Each row below holds a small network's activations on one input, seen along a few directions.
Each table varies a few parts of the input and shows all the possible inputs, shuffled.
Descriptions start from the smaller parts, as in this example, which fits no table here: one of 8 places around a ring, together with either a single point or one of 9 places along a line or (one of 3 separate values, together with one of 6 places along a line).
Shared parts are said once, and a part with two or three values counts as separate values.

Other details of the inputs shift rows strongly along two fixed directions, in all tables alike. That doesn't count.

Table:
r1: [-45  21 -20 -29   8  54  36   9  -2   1  -4  31  25  53 -84  26  22]
r2: [-37 109 -20 -35 -22   6  11  35   9  36 -51  48  12  29 -44  70 -11]
r3: [ 38  35  18   0 -12 -47 -53 -15   2  34 -22 -15 -61 -47  90 -14 -26]
r4: [ 18 -60  -9  51 -28  28  46 -11 -26 -36  36 -20  93   3 -48 -25  53]
r5: [-22  25  18 -25  16 -14 -28  22   4  12 -16  11 -38   5  17  -2 -32]
r6: [ 38  34  22  11  -4 -57 -59  -8   5  26 -24  -3 -55 -53  80 -13 -33]
r7: [-28  82 -20 -54  21  -9 -18  25  28  39 -43  45 -62  22  13  40 -37]
r8: [ 59 -83  30  26  22 -62 -44 -29   5 -14  32 -51 -46 -45 107 -69 -33]
r9: [ 19   0  19 -15  28 -47 -53  -3  23  12 -21 -14 -65 -32  90  -8 -47]
r10: [-36  47 -15 -35  14  13   0  22  31  27 -23  24 -25   4 -24  47 -18]
r11: [ 17 -61 -15  51 -29  29  43 -12 -30 -38  36 -21  92   2 -48 -25  54]
r12: [  3 -83   4  28   4  35  51 -17 -18 -46  57 -15  55  23 -50 -27  51]
r13: [-41  63 -17 -46  14  24   9  21  13  18 -17  51 -21  36 -40  44   4]
r14: [-29  83 -21 -23 -25   3   9  26   1  25 -40  35  17  22 -38  56  -5]
r15: [ 21 -97   3  34   9  10  22 -24 -10 -49  37 -45  32  -5   9 -36  17]
r16: [ -2 -58  18  15   4  -1  -4  -2 -17 -29  26 -24   7   1   4 -39  -3]
r17: [-11  32 -16   8 -28  52  55   1 -13   4  -2  12  45  31 -64  25  44]
r18: [  34 -121   13   45    3  -11   -1  -32   -2  -41   56  -64   17  -44
   27  -51    7]
r19: [-34  -2  -9 -16  10  50  39   3  -3  -6   7  20  33  49 -77  13  26]
r20: [ 37  34  15  10  -5 -56 -62  -9   1  24 -24  -5 -57 -54  80 -13 -32]
Description of these inputs: one of 2 separate values, together with either one of 4 places along a line or one of 6 places along a line.
The inputs of r6 and r20 match in every part but the choice among 2 separate values. If r19 is changed in the same way as r6 into r20, which row does it become?
Answer: r1
Which other rows does r17 become when the place on the line of 4 takes its other values? List them by row number.
Answer: r2, r4, r6

Table:
r21: [-29 101 -20 -45   1   8 -21  20  24  50 -44  54 -36   4 -18  54  -9]
r22: [ 17 -42  25 -15  34 -28 -32 -19  16   1  11 -31 -69 -14  76 -33 -35]
r23: [ 17 -24   8  25 -17  19  33 -20 -28 -15  23 -20  23  15 -15 -24  31]
r24: [ 38 -73  21  45 -14  -1   6 -33 -27 -26  54 -28  28 -20  -1 -55  39]
r25: [-27  39 -16 -10 -11  48  34   7  -4   9  -2  37  34  29 -77  31  41]
r26: [ 36 -73  25  39 -21 -18  10 -24 -35 -31  48 -32  46   0   7 -56  25]
r27: [  0  30  25  -6  -4 -26 -45   9  -5  18 -25   1 -35 -21  38  -8 -27]
r28: [ -4 -22 -20  14  -7  24  30  -5  12 -11  20  -4  35 -11 -41  22  26]
r29: [ 39 -76   7  44 -14   7  24 -35 -22 -30  35 -53  33 -13  16 -43  26]
r30: [-32  33 -28 -16 -15  31  47  20   4   5  -8  26  55  42 -74  45  18]
r31: [  5 -15 -20  21  -3  22  25   0 -15 -22   5   5  37  13 -27  -6  24]
r32: [ -1 -47  34 -12  34 -33 -52  -2   8  -6   9 -26 -61 -23  61 -39 -45]
r33: [ -2 -38   4  27 -15  18  13  -4 -22 -23  13 -23  38  -3 -27 -20  15]
r34: [-11  -3  17 -43  32 -34 -37   6  21  13  -4   8 -49  10  41  -5 -41]
r35: [  2  48 -15 -12  11 -21 -24  17  18  19 -34  22 -33 -13  33  20 -27]
r36: [-31  31 -45  -3   0  43  51  24   9 -12 -15  30  42  30 -69  53  21]
r37: [  1 -13 -15  15 -11  30  45  -9  -1  -9   8 -18  31  12 -29  10  21]
r38: [ -5  41  -6 -26  -2 -37 -25  15  27  25 -27  11 -19 -13  30  36 -35]
r39: [-45  97 -13 -39  -1   5 -16  38  21  41 -56  38 -32   6 -19  56 -34]
r40: [-18  41  -1 -16   0 -20 -30  21  21  20 -34   3 -34 -26  22  32 -40]
r41: [-51   9 -29 -30  34  55  45  23   7 -17  -1  40  12  63 -73  26  16]
r42: [ 36 -18  20   3  -6 -58 -48 -12   0   9   0 -20 -19 -32  73 -29 -28]
r43: [ 40  -8  28  11  -3 -37 -35 -23  -5  10  -4 -30 -40 -32  80 -31 -16]
r44: [  9 -37 -14  24 -11  21  43 -15   2 -21  17 -34  33  -3 -15   9  18]
r45: [ 13  23   1  -9   4 -27 -36  -2  24  28 -11   5 -38 -39  38   9 -19]
r46: [  14 -111   16   18   27   11    9  -30    0  -37   62  -33    7   -8
   -3  -50   20]
r47: [ 16  33   6  -3   8 -29 -38   5  -1  12 -25  17 -34 -14  50  -8 -17]
r48: [-31  41 -14 -17 -18  33  40  17 -11   5  -9  35  54  51 -73  32  28]
r49: [ 14 -24  -2  30  -6  13  23  -5 -30 -28  21   3  32  16 -21 -28  31]
r50: [-13  57  20 -16  -7 -19 -38  17  -9  25 -28  18 -42  -5  17   1 -26]
What is each input in this table made of?
Answer: one of 5 separate values, together with either a single point or one of 5 places along a line
The inputs of r33 and r29 match in every part but the choice among 5 separate values. If r40 is changed in the same way as r33 into r29, which row does it become?
Answer: r44
Which other rows does r25 become when the choice among 5 separate values takes its other values? List them by row number.
Answer: r27, r43, r47, r48
Which other rows does r45 become when the choice among 5 separate values takes its other values? List them by row number.
Answer: r30, r35, r37, r39

Table:
r51: [-20 -27  -5  -1  18  30  31   8  -4 -22  17  13  33  35 -52  -7  22]
r52: [ 10 -72  25  19  11   0   0 -13 -15 -26  36 -36   0 -10  18 -51   0]
r53: [-20  56 -15 -31  17 -12 -22  11  36  34 -34  23 -52 -16  15  42 -35]
r54: [ 10  54   5 -19  -6 -34 -35   7   5  35 -36  14 -38 -13  43  10 -32]
r55: [ 13 -15  -9  26 -18  13  29  -8 -15 -19  17  -7  36   4 -20 -10  30]
r56: [-12  12  -5   7 -18  17  16   8  -8  -5   1  13  30   4 -40  15  20]
r57: [  8 -42  18   3  13   1   5 -16  -9 -20  27 -16  -3   8   0 -25   4]
r58: [-14  24 -16   8 -15  50  44   1 -15  -1  -4  16  45  31 -64  21  39]
r59: [ 37 -49  10  37 -18  -7   7 -25 -19 -22  24 -34  26 -17  21 -42  20]
r60: [-13  -5 -24 -13   4  25  29   2  25   4   8   2  17   6 -32  32  13]
r61: [  3  35   1  -3  -8 -26 -25  10   2  17 -13   8 -13 -13  19  10 -17]
r62: [ -9 -42   6   9   5  25  26  -5 -10 -20  25 -12  10  26 -31 -18  17]
r63: [-35  73 -16 -44  12  -7  -8  29  34  29 -49  28 -33  12  10  63 -38]
r64: [ 35 -39  11  12  17 -50 -57 -10  16  -4  -4 -38 -50 -59  90 -26 -44]
r65: [-14  33 -21  -1 -16  24  36  14 -10   2  -9  24  35  27 -52  28  19]
r66: [-24  31 -16  -2 -18  29  29  12  -9   5  -7  16  44  30 -60  25  19]
r67: [ 27   2  29   3  -8 -50 -60  -9   3  17 -13 -15 -38 -47  70 -23 -29]
r68: [-25  39  -2 -42  21  -3 -20  10   7  21 -20  27 -39  19   5  16 -14]
r69: [ -8  12   5 -25  19 -12 -29   5  10   9  -8  22 -38   7  25  -4 -23]
r70: [ 53 -81  18  60 -11 -11   4 -33 -26 -34  44 -46  28 -34  33 -53  28]
What is each input in this table made of?
Answer: either one of 4 places along a line or one of 6 places along a line or (one of 2 separate values, together with one of 5 places along a line)
A walk changes only the place on the line of 6. It starts at r52 and steps to r62. List the rest of the walk in order.
Answer: r57, r68, r69, r51
